These are the activations of a small neural network, seen along a few directions. Each row is one input.
Each table varies a few parts of the input and shows all the possible inputs, shuffled.
A made-up example of a description, with smaller parts first: one of 3 separate values, together with either a single point or one of 9 places around a ring or (one of 6 places along a line, together with one of 8 places around a ring).
Shared parts are said once, and a part with two or three values counts as separate values.

Other details of the inputs shift rows strongly along two fixed directions, in all tables alike. That doesn't count.

Rows:
R1: [ 12   9 -17  15 -19  15   3  17   3 -17  -6   0 -17]
R2: [  3   5  -1  -8  27   3  -1  -8  -9 -15  -8  -9  18]
R3: [  4  20  -9  20   9  16  -2   6   0 -19   2   3  -2]
R4: [ -6 -22   7  -4   9 -10  -7 -18  -7  15   2  -2   4]
R5: [ 10  22  -5  20   9  11  -2   3   4 -14  -5  -1   0]
R6: [ 24  -4   2  40 -19 -21   8   4  22  29   0   5 -35]
R7: [-15  -1   1 -23   4   1  -3  13   3  -1   2   1  22]
R8: [ -7 -16  11 -13  -2  -6  -3 -21 -11  15   6  -6   1]
R9: [-10   4   2 -18   1  -8  -4  12   6   1   2   7  13]
R10: [-15 -13   6 -20  -2 -21  -3   1   3  21   2   5  18]
R11: [  0 -20  12  -8   9  -9  -2 -16 -11  16   7   1   6]
R12: [ -3   0  -9 -11  19  18  -9  -7  -8 -15 -15  -3  18]
R13: [  5  22 -14  13   1  12   8   5   2 -23   0  -5  -8]
R14: [  4  15  -7  14  -9  15   4  12  -4 -18   9   1 -15]
R15: [  2 -13  12  -1   9 -13  -9 -23  -5  17   0  -5  10]
R16: [  2  19  -6  17   2  15   3   5   1 -22   2   3  -8]
R17: [ -8   5   2 -18   1  -8  -4  11   7   1   1   6  14]
R18: [ -9 -14   9 -27  -4 -16  -7   2   6  20  -1   7  15]
R19: [ 24  -8  -1  40 -22 -19  15  13  19  25  12  13 -42]
R20: [  2 -13  13 -10  -3 -14  -3 -22 -11  11   5 -12   5]
R21: [ -4   3  -6   8   4   9   3   2  -1 -15   1   2  -8]
R22: [  7  17  -7  16   3   6   7   4   7 -16  -7  -3  -9]
R23: [-12 -13  10 -25  -2 -19  -6   2   4  19   4   7  13]
R24: [  3   9 -11  16 -12  13   9  12   5  -6   0   1 -24]
R25: [ -2  13   2 -14  15   9  -4 -11 -15 -23  -5 -16  19]
R26: [-12   1  -4 -16  -1  -4  -1  13   5   5  -4   8  17]
R27: [ -9   3   3 -15   0  -5  -1  13   9   3   1   1  18]
R28: [-10   6  -6 -13  14  10  -1 -12 -13 -21   0 -11  13]
R29: [  8  11  -8   0  12  24   0   6  -5 -19  -8   4   7]
R30: [ -4 -13   8  -6 -17 -21   2  11  16  27   9   6   0]
R31: [ -2 -20  11 -13  -2  -1  -7 -21  -4  16  -9  -1   4]
R32: [-12  -2  -2 -13  14  14  -3  -6 -11 -17  -8  -5   9]
R33: [  5  17 -13  23   9  12   1  10   3 -20   2   3  -9]
R34: [  5  19 -10  17   4   9   7   6   5 -24  -2  -1  -9]
R35: [  3  12  -9   5  10  25  -7   2  -3 -17 -10   3   8]
R36: [ 11  18 -13  12 -13  26   3  15   1 -21  -4   1 -13]
R37: [  9  13 -18  14 -12  20   9  12   8 -13  -7   2 -17]
R38: [  0 -12   8 -11   2 -15   0 -23  -4  14  -5 -14   4]
R39: [-14 -11   7 -20  -2 -21  -3   0   3  21   0   4  19]
R40: [ -6 -24   7 -15  -8  -9  -7 -12 -14  10  -1 -10  -1]
R41: [  7  18 -13  14  -5   7   3  10  -3 -28   1  -6  -8]
R42: [ -1 -10  12 -10  -1 -12  -2 -25  -7  14   3 -10   5]
R43: [ 22 -18   9  38 -51 -20  12  12  19  45  13  10 -59]
R44: [ -8 -19  14 -11   0  -4  -6 -18  -8  15  -3  -2   1]
R45: [  1  17   0   4  12  10  -1  -5  -2 -19  -7  -6   6]
R46: [ -2 -24   8  -9  11 -12  -1 -14 -10  14   5   0   3]
R47: [  5 -18   9  -6  13 -18  -1 -17  -6  14   1  -5   8]
R48: [  8  12  -6  15   3  18   5  15   0 -11   1   8 -11]
R49: [ -4  14   1 -14  16  11  -4 -15 -12 -18  -6 -14  18]
R50: [-11 -17   9 -24  -6 -13  -4   3   6  21   2   2  18]
R51: [  2   4  -7   5  11  14   4  11  -4 -13  -3   3  -4]
R52: [ 15  20  -4  18  10   9   5   8   3 -14  -2   1  -2]
R53: [ -5 -14   8  -6 -17 -19   2  12  15  28  10   7  -1]
R54: [ -4  13  -4  -1   1  22   0   2  -7 -16  -1  -3  -4]
R55: [ -8   6   3 -18   1  -8  -4  11   8   2  -2   5  14]
R56: [ -2 -12   9  -5 -17 -21   2  11  17  28   8   5   1]
R57: [  3  13  -7  19   2  19  -2  10   1  -9  -2   6 -10]
R58: [ -6 -24   7 -13  -6 -13  -6 -14 -14   7   6  -9   1]
R59: [ 12  22  -7  17  12  13   5  10  -1 -22   2   3   0]
R60: [ 32 -18  -3  41 -35 -16  16  17  27  40   1  18 -50]
R61: [ -7   2  -5 -12   9   6  -6  -6 -19 -27   1 -12  13]
R62: [ -4   8 -10   3   1  12   5   2  -4 -15   3  -3  -7]
R63: [  5   9 -10  23  -2  13   3  14   7  -6  -3   6 -19]
R64: [ -2   8  -3 -13  12   5  -5  -9 -15 -24  -8 -17  17]
R65: [  9  20  -8  17  11  16   5  11  -2 -22   6   5  -2]
R66: [-13 -10   8 -20  -2 -21  -2   0   4  22  -2   3  19]
R67: [-16 -14   6 -22  -3 -17  -3   3   2  22   0   6  17]
R68: [  0  13  -5  17  -2  14   3   7   2 -15   4   6 -13]
R69: [  1 -16   8  -2  12 -17  -7 -22  -4  15  -2  -7   8]
R70: [  2  15  -8  20   6  17  -2   7   0 -14   3   6  -6]
R71: [ -4 -13  12 -11  -2  -9  -3 -24  -9  14   6  -8   3]
R72: [-15   2  -3 -14   1  -6   0  13   3   4   1   8  16]
R73: [ -1 -17   8 -17  -7   1  -5 -22  -6  18  -5  -6   2]
R74: [ 26 -19  -1  42 -46 -17  16  10  32  42  -1  16 -57]
R75: [ -7   9   0 -14  12  13  -5  -9 -19 -27   4 -11  16]
R76: [  4  23  -6  15   6  15   3   4   1 -25  -1  -1  -3]
R77: [ -6 -20   9  -8   5 -14  -2 -21  -6  10   1  -6   2]
R78: [-12 -13  10 -27  -3 -17  -6   3   4  20   2   6  13]
Description of these inputs: one of 6 places along a line, together with either one of 3 separate values or (one of 2 separate values, together with one of 5 places along a line).
Question: The inputs of R15 and R70 match in every part but the place on the line of 6. If R42 is changed in the same way as R15 into R70, which row does it become?
Answer: R8
Question: Change only the choice among 3 separate values in R27. List by row number the other rows that result.
Answer: R55, R66
Question: Change only the choice among 2 separate values in R28. List by row number the other rows that result.
Answer: R71
Question: List by row number the other rows that have the place on the line of 6 in common with R57.
Answer: R7, R24, R32, R40, R43, R44, R48, R51, R54, R63, R67, R78
Question: Change only the place on the line of 5 in R35. List by row number the other rows that result.
Answer: R29, R31, R36, R73

Rows:
R79: [-13  -9   7 -32  11  -8 -12  -7  -8   5   0   0  31]
R80: [ -8  -7   3 -14  -2 -11   5   3   4  14   2   0  11]
R81: [ 13  27 -13  34 -22  23   8  16   4 -19   4  -1 -35]
R82: [ -5   1   5 -17   1  -3   2   6   1   4   3   5  15]
R83: [-12  -6   8 -34  13  -5  -9  -6  -8   3   1  -1  31]
R84: [ -9  -3  -3 -10  -1  -8  -2   6   5   9   0   1  11]
R85: [-21 -10   2 -31  14  -6 -10  -8  -9   0  -6  -5  36]
R86: [-10  -3   4 -13   0 -10  -5   7   5   6   0   4   8]
R87: [  4 -16  16   1  15 -24  -3 -39 -10  21  -2  -8   2]
R88: [-19   0   6 -34  19   0  -8  -2  -7  -9  -3  -4  29]
R89: [  0  36 -21  18   4  47   4  21 -16 -55   2  -6 -11]
R90: [ 14 -39  19  18  -6 -35   3 -28  -2  45   9   2 -26]
R91: [  2 -10   4 -14  35   0  -8 -26 -22 -14  -5 -14  24]
R92: [-11   6  -6 -14   6   2   0   9   2  -5   1  -1  16]
R93: [  7  54 -25  32  14  43   6  14   1 -60  -1  -2  -7]
R94: [ 40   5   5  54 -16 -20  12   0  24  25  -1   0 -36]
R95: [ 17 -22   1  26 -15   7   3   2  15  37 -11  18 -33]
R96: [ -9  -2   8 -15  -1  -9   3   7   5   7   1   3   7]
R97: [ 19 -23  -2  26 -47 -10  13   2  10  25   4   2 -54]
R98: [  7  41 -28  14  -7  45   6  18  -3 -58 -10  -6 -16]
R99: [-11  -4   5 -10  -1 -10  -5   8   5   5  -2   5   9]
R100: [-14  -7   6 -29  11  -4 -13  -4  -9   0  -3   1  34]
R101: [ 19  -8   1  44 -25  -4  10   3  13  16  15   7 -45]
Question: What is each input in this table made of?
Answer: either a single point or (one of 2 separate values, together with one of 5 places along a line) or (one of 3 separate values, together with one of 4 places along a line)
Question: Change only the choice among 3 separate values in R80. List by row number the other rows that result.
Answer: R82, R96

Rows:
R102: [-11 -27  22 -18  -6 -41  -7 -28  -1  39   6  -7  11]
R103: [-16   4   2 -38  27   8 -13  -5 -22 -25  -3 -10  43]
R104: [-21   3   0 -35  40  12  -9 -10 -10 -19 -14  -3  42]
R105: [ -6  38 -24  12   7  38   0  36  10 -42  -7  13   0]
R106: [ -1  36 -25   6   0  38   9  37   4 -45  -2  10   0]
R107: [-21   2  -2 -35  31  14 -15  -6 -17 -18  -8  -5  45]
R108: [ -3 -37  21 -21  -2 -34  -7 -19  -2  42   3   2  15]
R109: [ -5 -38  22 -28 -11 -31  -9 -18  -7  38   6  -3   8]
R110: [-17   8   3 -37  32   4  -5 -11 -15 -25  -4 -14  42]
R111: [  9  41 -16  32  19  38   4  13  -7 -47   4   3  -8]
R112: [ 10  11  -2  29 -24 -20  16  14  26  17  10   7 -31]
R113: [  2  39 -23  14   7  32   3  38   5 -44  -1  10   5]
R114: [ 26   1  -1  35 -31   0   5   2  15  16  -2   2 -39]
R115: [ 21  -6  -6  45 -18 -13   9   4  11  11   4   4 -40]
R116: [ -6 -32  24 -19  -5 -39  -7 -22  -3  39   6  -6  13]
R117: [ 10   2  -2  21 -36  -9  15  22  20  16   9   7 -34]
R118: [-22   4   2 -40  21  11 -13  -8 -20 -27  -2 -14  40]
R119: [-20   3  -2 -33  35  11 -14  -7 -16 -18  -8  -4  46]
R120: [ -9  46 -24   8  -3  32   9  29   5 -48   0   1  -4]
R121: [ 24   2   4  43 -12  -4  16  -1  12  17  11   7 -42]
R122: [ -1 -46  16  -8   0 -30  -8 -38 -14  32  -1 -13  -1]
R123: [ -9 -36  21 -18   3 -31 -10 -21   3  45  -4   5  13]
R124: [  0 -38  27  -7   3 -22  -8 -42 -16  38   8  -8  -1]
R125: [ -4  40 -23  17  11  35   1  36  10 -41  -8  13   3]
R126: [ -1 -37  20 -24   1 -33  -1 -21   1  42   2   0  13]
R127: [ -3   6   3 -23  33  16 -15 -29 -24 -25 -16 -18  37]
R128: [-20   6   3 -35  25   7 -13  -8 -19 -26  -3 -14  43]
R129: [ 23  -5  -7  41 -15 -13  16   3  14  11   3   3 -43]
R130: [ -2   6   2 -27  36  16  -8 -31 -21 -25 -17 -20  35]
R131: [ 15   2  -5  28 -17 -11  14  22  27  25   4  16 -28]
R132: [ 20   4  -1  25 -21 -17  16  23  22  18   9  11 -30]
R133: [  9  -3  -7  21 -31  -2  12  25  22  24   3  16 -32]
R134: [-15  -1   5 -25  33  25 -14 -29 -32 -27   0 -14  27]
R135: [ -8  47 -23  12  -2  29   3  29   6 -48   3   2  -2]
R136: [-27  -1  -2 -42  27  21 -10  -8 -15 -20 -14  -3  37]
R137: [ 28   3   0  39 -26  -4   6   2  15  17  -2   2 -36]
R138: [ 17  -9  -8  38 -26  -6   8   6  10  10   4   3 -45]
R139: [ -6 -39  21 -32 -13 -29  -2 -18  -8  39   4  -4   5]
R140: [ 19   4   0  28 -24 -18  10  24  19  18  10  13 -28]
R141: [ 12  39 -23  17   1  45   7  15  -2 -48 -13  -5 -10]
R142: [  7  10  -1  30 -31 -17   9  16  22  17  11   7 -30]
R143: [ -4 -48  14 -17  -6 -24  -3 -38 -15  31  -3 -13  -7]
R144: [  4  37 -18  22   9  47   9  14  -9 -48   2   1 -15]
R145: [ 14  -3  -4  24 -32  -7   7  25  21  19   9  17 -29]
R146: [-10 -40  17 -25  -7 -25 -11 -18  -2  45   1   1  10]
Question: What is each input in this table made of?
Answer: one of 5 places along a line, together with either one of 3 separate values or one of 6 places along a line
Question: The inputs of R131 and R107 match in every part but the place on the line of 5. If R112 is changed in the same way as R131 into R107, which row does it become?
Answer: R142
Question: Change only the choice among 3 separate values in R122. List by row number the other rows that result.
Answer: R124, R137
Question: Change only the place on the line of 6 in R102. List by row number the other rows that result.
Answer: R108, R116, R119, R123, R140
Question: Change only the place on the line of 5 in R105. List by row number the other rows that result.
Answer: R104, R123, R125, R136
